A small network was shown many inputs. Here are its activations along a few directions, one row for each input.
Each table varies a few parts of the input and shows all the possible inputs, shuffled.
Descriptions start from the smaller parts, as in this example, which fits no table here: one of 6 places along a line, together with either a single point or one of 9 places along a line or (one of 3 separate values, together with one of 8 places around a ring).
Shared parts are said once, and a part with two or three values counts as separate values.
In the rows, 128 means zero.

Other details of the inputs vary at random and push rows far along two fixed directions, the same in every table; ignore that.
These rows show it; all are for the same input, with only those details redrawn:
[ 93 143 167 121 102 162  98 146 146  47 157 190  97 151 120 141]
[126 103 109 172 106 213  61 144 178 117 148 171 121  61 162 132]
[125 104 113 168 107 206  61 141 174 115 148 169 121  67 157 134]
[167  82  79 139 121 114  71 104 122 187 103 137 174  43 148 163]
[108 140 166  84 111  90 111 122 105  72 130 174 121 165 101 162]
[110 139 168  80 113  82 113 121 100  72 128 173 122 168  99 165]
[112 139 167  77 112  74 115 118  97  75 125 171 125 169  96 167]
[164  94 104  98 119  56  98  90  87 170  95 135 179  90 120 179]

Table:
r1: [178 126  75 144 122 117  90 114 154 170 102  68 169  42 187 183]
r2: [ 65 131  81 127 123 252 126 205 188 109 145  70 175  47 123 108]
r3: [149 198 157  92 130 104 183 149  96  95 122  82  92 203  95  83]
r4: [100  64  79 133 188  46 203 115 119 191  96  27 182 139 114 107]
r5: [ 81 123 169 186 125 169 153 123 134 107 174 183  50 195 128  57]
r6: [ 59 100  81 149 133 198 119 202 202  97 139  85 174  62 163 152]
r7: [151 179 163 106 136 126 172 148  93 103 135 107 102 199  88  73]
r8: [147 185 102 146 108 238  97 162 173 111 137  93 117  52 153 114]
r9: [125  92  81  75 163  75 189 156  93 203  92  11 200 120  79  92]
r10: [100 119 179 110 136  57 148  93 113  93 114 181 114 199 133 141]
r11: [ 93 142 169 120 103 162  96 144 146  46 158 189  97 152 119 142]
r12: [142 124 103 167 112 204  80 148 195 125 170 151 112  65 170 157]
r13: [121 159 158 141 160  78 178 101 109 114 129 114  92 229 124  92]
r14: [123 170 167  86 127  85 125 126 116  63 135 128 130 171 124 181]
r15: [ 73 110 180 160 117 163 131 122 154  77 164 205  70 169 164 120]
r16: [163 121 110  75 114  85 114  98  39 197  91 130 164  75  68 154]
r17: [170 101  80 175 143 105 122  91 171 190  89  77 154  78 222 162]
r18: [140 150 173 107 115 119 163 137  78 118 128 147 106 194  59  60]
r19: [180 101 116 121 125  86 150 111  43 230 101 119 144 111  80  84]
r20: [120 173 152 137 150  75 185 104 122 102 124  89  79 231 135 100]
r21: [123  98 112 225 139 198 120 119 167 165 147 159  92 125 161  44]
r22: [167  94 106 126 146  42 147  76 126 198 107 127 155 126 170 178]
r23: [190 148 103  74 124  87 126 105  81 190 107 102 169  79  81 167]
r24: [132 203 166  66 127 125 135 143  92  75 125 120 124 154  81 137]
r25: [111 146 172 120 149  76 155 102 135  80 123 138 113 206 161 158]
r26: [107 172 171 102  96 199 109 153 121  65 144 175 100 139  73 105]
r27: [165 140 112 187 121 244 130 171 171 158 172 131  86 102 131  52]
r28: [ 88  62  93 107 183  31 178 130 133 165  74  57 205 121 152 175]
r29: [157  70  78 147 113 133  73 107 111 197 120 144 159  34 153 170]
r30: [138 118 105 213 147 186 137 123 182 172 165 137  78 132 167  71]
What do these inputs look like to the network? -> one of 5 places around a ring, together with either a single point or one of 5 places along a line
Start at r18 and move only the place on the ring of 5, one step at a time. The first step leads to r21. Which rows follow, in order? -> r10, r11, r26
Which other rows agree with r5 in the place on the ring of 5? List them by row number. -> r4, r13, r20, r21, r30

Table:
r31: [142 128 132 133 114 149 104 124 137 124 135 155 123 108 143 146]
r32: [162 118 110 125 123  98 101 100 116 154 108 133 154  97 143 158]
r33: [164 110  95 147 144  98 136  99 117 192 101  96 147 113 146 114]
r34: [126 132 128 182 130 202 129 148 172 126 153 136  90 123 156  81]
r35: [138  78  74 142 140 129 114 127 146 188 113  85 178  57 152 144]
r36: [ 85 157 181 122 112 144 117 141 143  37 154 178  85 178 131 140]
r37: [137 131 115 174 110 227  77 142 175 122 161 163 101  73 161 124]
r38: [128 134 149  99 145  35 174  96  81 136 104 108 133 192 110 132]
r39: [151 133 101 112 132 113 131 129 114 162 115  91 158  95 116 141]
r40: [145 113 131 103 113  94 112 103  87 150 110 151 149 108 100 148]
r41: [128 101 120 112 127  71 119 108 115 142 115 146 150 120 131 170]
r42: [160 111  87 190 132 194 116 132 162 183 141 113 115  79 160  88]
r43: [ 95 152 181 118 127 135 157 148 112  73 153 155  81 212  86  82]
r44: [ 76 160 167 111 125 153 141 163 149  43 147 130  99 177 118 126]
r45: [123 129 124  89 124 107 138 135  94 136 114 111 156 124  91 125]
r46: [129 153 140  68 139  48 157 120  87 112  98  98 153 164  94 154]
r47: [113 144 128 141 121 196 123 164 165 101 147 121 118 113 137 116]
r48: [102 120 142 136 146 110 159 125 132 122 134 133 113 172 129 114]
What do these inputs look like to the network? -> one of 3 separate values, together with either a single point or one of 5 places along a line
The inputs of r43 and r45 match in every part but the choice among 3 separate values. If r38 is changed in the same way as r43 into r45, which row does it become? -> r44
Which other rows does r37 become when the choice among 3 separate values takes its other values? List them by row number. -> r39, r42
Which other rows agree with r32 in the choice among 3 separate values? List them by row number. -> r31, r36, r37, r40, r41

Table:
r49: [ 66 174 172 134 118 214 137 179 168  32 167 144  76 172 118  93]
r50: [144 131 117 138 129 152 133 136 131 150 135 117 125 117 122 106]
r51: [122 153 171  77 146  23 182 106  77 106 110 119 121 223  91 134]
r52: [122 110  97 173 135 184 122 140 170 153 140 112 126  87 162 111]
r53: [143  99 103 153 131 128 107 109 137 162 118 130 147  91 156 139]
r54: [160 112 118  96 135  29 133  83  82 168  90 116 167 128 129 174]
r55: [141 123 120 118 122 125 114 122 116 144 126 138 140 104 118 142]
r56: [109 153 171  83 123  95 152 136  94  88 134 146 111 186  82 127]
r57: [128 118 112 123 129 134 126 138 124 138 115 108 151 106 123 124]
r58: [ 98 162 164  86 124 109 142 147 115  63 133 129 117 177  96 136]
r59: [141 126 119 168 127 178 122 133 151 143 141 130 108 118 144  90]
r60: [128 125 109 144 118 185  96 146 161 121 132 123 139  75 151 137]
r61: [124 117 122 169 126 173 108 134 163 120 144 141 112 114 159 117]
r62: [139 117 107 102 129  96 120 118 107 149 102 107 169  99 119 154]
r63: [ 91 165 172 130 111 194 121 166 156  48 173 169  73 166 112 109]
r64: [120 107 107 155 128 164 109 135 164 137 137 131 135  90 155 136]
r65: [165 117 106 109 123  97 112 110 103 171 110 123 158  87 124 160]
r66: [129 101 104 140 137 125 130 129 137 158 121 113 146 105 141 130]
r67: [112 110 122 184 126 206 109 145 176 119 150 146 104 110 164  96]
r68: [170 110 107 116 129  63 123  91  87 183  99 118 157 112 122 146]
r69: [ 86 156 170 110 121 137 136 148 150  53 153 155  96 175 127 145]
r70: [112 155 165  67 148  25 189 120  84 104 114 108 127 217  87 140]
r71: [144 121  94 145 135 156 127 141 141 160 118  89 152  89 138 109]
r72: [101 152 170 107 136  89 161 121 109  88 130 136 101 200 111 123]
r73: [139 126 125 157 113 174  96 127 151 126 140 156 114  99 153 127]
r74: [168  98 102 122 132  72 128  93  87 196  96 116 162 105 123 133]
r75: [133 125 121 167 123 179 118 129 148 140 140 137 108 110 145  99]
r76: [101 167 172 101 123 131 152 143 113  78 149 145  92 184  93 114]
r77: [150 104  99 110 140  58 136 105 104 177 102  98 168 111 129 160]
r78: [152 106 104 154 121 145  98 111 133 164 123 142 139  83 146 129]
What do these inputs look like to the network? -> one of 5 places around a ring, together with one of 6 places along a line
The inputs of r64 and r55 match in every part but the place on the ring of 5. If r66 is changed in the same way as r64 into r55, which row does it become? -> r56
Which other rows does r53 become when the place on the line of 6 takes its other values? List them by row number. -> r51, r54, r61, r67, r72
Start at r73 and move only the place on the line of 6, one step at a time. The first step leads to r78. Which rows follow, in order? -> r68, r74, r75, r59
